Each row below is a small network's average activation on inputs in which a field has the value named, seen along a few directions.
Related values have similar rows: they may be neighbours, one step apart, or belong to one group.
In the rows, zero is written as 500.
Random noise pushes rows far along 15 fixed directions. That doesn't count. These rows show it; they differ only by the noise:
[176 650 789 506 480 359 661 585 491 453 327 497 661 495 435 501 889 790
 581 903 289 470 412 615 436]
[358 471 425 119 672 397 326 638 513 554 449 288 340 576 446 397 626 697
 654 711 643 415 380 223 514]
[423 394 371 605 419 654 639 401 620 187 550 403 582 380 474 362 352 290
 204 365 634 251 425  83 450]
[345 666 467 575 789 492 617 245 313 361 238 466 379 610 589 639 557 461
 509 421 393 750 415 733 557]
[662 491 383 656 342 557 404 619 606 620 641 542 544 717 469 658 378 151
 353 349 446 357 522 454 705]
[415 736 671 450 601 448 489 348 473 490 377 745 569 667 634 370 846 672
 403 680 677 513 480 687 351]
[268 277 810 535 440 512 694 718 544 680 395 705 667 168 304  79 342 477
 372 158 453 675 365 422 439]
[381 236 754 522 387 389 324 431 296 467 537 450 745 681 874 285 603 449
 335 670 487 491 576 721 351]
[642 931 465 587 625 323 455 651 317 786 721 625 551 469 390 844 787 611
 439 616 570 387 652 744 893]
[463 358 448 269 788 390 526 565 209 656 600 361 453 294 577 769 546 507
 406 457 725 630 557 583 725]
[627 741 223 619 376 603 348 520 479 355 483 448 734 434 608 605 241 394
 137 545 485 299 369 308 624]
[635 524 326 505 540 620 384 477 189 618 489 594 717 679 820 534 288 470
  54 357 409 627 306 678 521]
[376 417 446 377 420 512 424 649 676 527 397 489 446 473 602 365 413 754
 584 306 410 587 396 324 369]
[370 689 524 572 526 351 327 585 436 437 576 349 563 365 456 109 605 834
 535 478 443 328 548 278 511]
[657 562 492 489 643 476 372 459 453 567 662 409 516 562 449 471 781 534
 447 623 645 424 647 476 524]
[291 677 825 449 634 419 583 498 516 501 141 754 551 328 414 343 418 434
 474 312 500 583 326 646 531]
[377 639 299 486 457 440 366 573 355 478 428 531 579 107 590 400 112 501
 326 512 722 528 393 372 675]


Values of K:
k9: [556 617 358 727 541 523 552 503 285 530 686 531 546 384 453 284 359 634
 347 180 374 488 499 481 503]
k2: [161 573 479 635 497 395 710 417 461 374 542 593 475 435 596 497 751 590
 416 426 814 527 635 381 505]
k15: [596 763 410 518 647 515 498 489 570 466 462 392 483 403 325 582 644 733
 614 474 396 571 532 370 435]
k11: [634 383 612 350 385 462 317 590 380 544 578 413 683 591 583 404 530 598
 519 895 412 390 475 583 423]
k14: [264 703 760 324 445 206 481 583 404 369 459 597 380 678 760 454 373 801
 783 228 240 109 417 725 584]
k10: [527 384 611 382 359 552 506 598 424 588 414 620 605 365 394 451 167 339
 457 777 410 441 245 600 555]
k19: [681 499 783 457 411 567 407 475 636 250 384 430 979 448 760 640 698 538
 194 548 443 292 556 430 324]
k6: [598 189 660 289 542 504 447 640 665 542 535 282 548 505 449 655 626 362
 488 461 498 390 567 333 488]
k17: [316 777 465 674 369 337 623 436 567 380 499 606 438 523 562 804 700 566
 645 768 567 402 608 652 584]
k7: [591 612 529 414 677 580 521 401 573 419 260 444 506 538 426 534 511 397
 537 479 570 689 503 466 439]
k8: [413 406 470 490 492 637 678 475 753 369 210 445 379 619 420 545 407 412
 639 335 371 765 419 321 388]
k5: [771 371 517 603 332 553 285 711 499 638 588 462 674 364 524 639 165 290
 392 245 270 459 572 535 687]
k4: [685 538 547 307 556 581 658 681 721 846 476 864 392 511 288 761 529 526
 568 276 539 630 425 640 449]
k13: [692 471 479 281 364 418 184 605 537 517 684 409 509 621 491 314 388 559
 572 551 464 100 471 314 409]
k16: [327 226 438 720 499 533 740 301 357 355 739 388 310 818 524 286 566 300
 513 298 513 502 588 416 543]
k3: [629 646 494 301 837 480 226 393 170 609 431 455 508 585 590 260 529 659
 395 547 577 597 400 564 492]
k1: [774 719 836 833 591 565 567 209 451 310 497 654 642 255 331 379 499 278
 377 312 384 285 632 796 445]
k12: [575 547 553 570 443 511 615 502 583 625 625 658 518 502 298 360 669 558
 578 569 675 457 650 448 442]
k18: [606 554 590 260 553 360  88 537 423 547 381 341 559 559 551 393 442 547
 673 743 595 468 578 547 485]
The values of K form a line.
Q: List every value one step from k6, in the order listed.
A: k3, k1
Q: List every value one step from k13, in the order listed.
A: k15
Q: List every value one step from k16, in the order listed.
A: k11, k19
Q: List every value one step from k17, in the order listed.
A: k9, k2
Q: How many steps from neighbour to neighbour lead from k4 to k10, at the fewest?
A: 8

Values of T:
t9: [580 586 611 236 677 495 481 423 558 432 452 519 592 568 602 560 831 652
 381 557 813 408 585 397 368]
t4: [371 312 773 595 514 447 579 445 566 542 406 551 537 452 569 474 733 469
 549 404 529 760 669 681 379]
t5: [290 661 320 550 532 421 542 328 558 294 379 521 190 605 539 586 397 415
 763 472 628 527 494 491 575]
t11: [469 534 464 524 329 383 366 689 466 570 560 483 738 611 766 827 583 482
 346 553 508 478 597 541 609]
t10: [343 532 536 449 599 432 545 503 331 343 419 303 539 362 401 348 401 499
 489 568 488 398 425 345 593]
t1: [557 586 350 552 391 450 343 453 382 533 682 653 291 434 592 345 153 505
 576 435 549 300 489 641 634]
t8: [293 709 454 457 507 410 519 582 489 577 482 663 358 658 491 320 500 767
 570 407 399 385 326 480 510]
t3: [449 257 627 559 569 502 634 436 466 364 478 275 421 520 493 600 511 419
 626 352 187 502 515 562 517]
t7: [665 447 608 209 637 582 476 371 690 434 397 628 412 370 502 432 444 489
 539 339 796 466 508 445 297]
t6: [504 568 592 650 329 440 420 672 684 700 525 713 453 616 376 353 383 392
 612 219 337 473 507 555 565]
t2: [254 394 528 440 393 454 684 537 436 331 469 436 473 747 831 800 485 649
 513 385 121 367 322 617 539]
The values of T form a line.
Q: Going along T from t10 by way of its neighbour t9, in what order are t11, t1, t3, t7 met?
A: t7, t11, t1, t3
Q: List every value one step from t8, in the order listed.
A: t4, t6
